Each row below is a small network's average activation on inputs in which a field has the value named, seen along a few directions.
Related values have similar rows: they may be neighbours, one step apart, or belong to one group.
In the rows, 500 means zero.
Random noise pushes rows far along 2 fixed directions. That doesn't count. These rows show it; they differ only by the noise:
[475 415 517 557 505 510 391 438 496 478 412 432]
[586 683 534 510 679 579 485 477 539 517 685 519]
[628 806 552 498 740 588 536 502 552 531 831 564]
[420 427 589 634 367 332 462 499 441 451 593 483]


Field Purur:
u2: [563 466 481 412 540 626 485 539 519 530 384 554]
u1: [553 786 529 365 560 537 612 502 595 596 798 558]
u8: [530 407 432 570 503 540 495 576 463 413 353 511]
u9: [444 472 566 484 433 369 498 445 497 588 545 503]
u7: [439 521 481 467 334 387 643 576 459 485 575 541]
u6: [341 407 580 694 256 125 551 530 358 442 746 556]
u5: [587 672 481 375 576 608 615 526 585 530 541 527]
u4: [428 429 555 559 429 320 446 477 462 516 553 477]
u3: [669 709 397 412 732 784 664 633 532 468 538 595]
Purur is arranged as 3 separate groups.
Which other values are in the same group as u7? Give them in the order they are listed.
Answer: u2, u5
Which other values are in the same group as u6? Give them in the order they are listed.
Answer: u1, u9, u4

Field Dipe:
j10: [512 412 615 575 750 631 344 382 485 515 671 494]
j4: [408 647 537 443 246 249 593 495 611 491 730 567]
j11: [304 504 639 428 143 269 629 617 456 498 671 524]
j1: [596 396 531 616 702 660 341 429 483 436 371 364]
j6: [524 549 558 888 273 263 741 773 283 286 927 703]
j3: [339 188 564 848 139 108 524 594 235 190 496 521]
j15: [637 725 472 364 526 719 731 663 508 466 484 677]
j14: [378 710 638 514 385 280 549 414 583 651 819 569]
j2: [438 363 360 615 359 494 710 902 550 323 364 567]
j9: [372 432 600 613 473 379 204 367 418 525 490 500]
j7: [496 431 481 376 286 372 784 569 521 563 600 529]
j12: [533 375 566 418 742 530 221 338 524 627 142 223]
j13: [593 690 436 280 579 476 545 400 550 761 699 491]
j5: [577 649 474 336 757 704 311 306 671 680 477 384]
j16: [595 652 523 391 289 385 743 686 445 475 671 621]
j8: [439 547 469 735 627 435 537 466 376 377 693 642]
Dipe is arranged as a line.
List every value one step from j7, in the order listed.
Answer: j11, j16
List every value one step from j3, in the order listed.
Answer: j6, j8
List every value one step from j5, in the order listed.
Answer: j14, j12
List every value one step from j2, in the order listed.
Answer: j15

Field Fala:
m11: [482 516 507 398 381 364 587 499 506 529 484 517]
m15: [618 652 507 490 843 738 381 434 581 581 639 532]
m1: [538 559 432 482 455 619 667 610 482 368 461 608]
m4: [472 444 555 649 451 418 549 594 406 437 619 589]
m16: [498 507 573 459 463 342 467 451 497 556 489 437]
m5: [518 582 507 614 652 508 432 517 486 510 663 632]
m13: [517 512 423 494 738 786 457 257 582 446 483 404]
m2: [450 635 557 448 381 462 667 614 448 479 581 553]
m6: [679 633 450 545 704 664 541 605 432 446 502 561]
m9: [442 401 409 384 583 609 350 369 655 616 110 362]
m3: [513 452 551 527 488 465 335 404 498 548 535 450]
m12: [443 504 553 456 275 239 661 641 492 462 717 575]
m14: [561 362 430 555 579 605 361 478 434 486 344 472]
m8: [303 358 665 559 263 230 449 460 471 504 589 435]
m7: [617 710 418 431 540 610 693 610 528 459 619 528]
m10: [517 462 423 394 510 561 451 452 593 640 327 401]
Fala is arranged as a line.
List every value one step from m10, in the order listed.
Answer: m11, m9
List every value one step from m14, in the order listed.
Answer: m4, m5
List every value one step from m2, in the order listed.
Answer: m12, m7
List every value one step from m8, in the order listed.
Answer: m16, m3
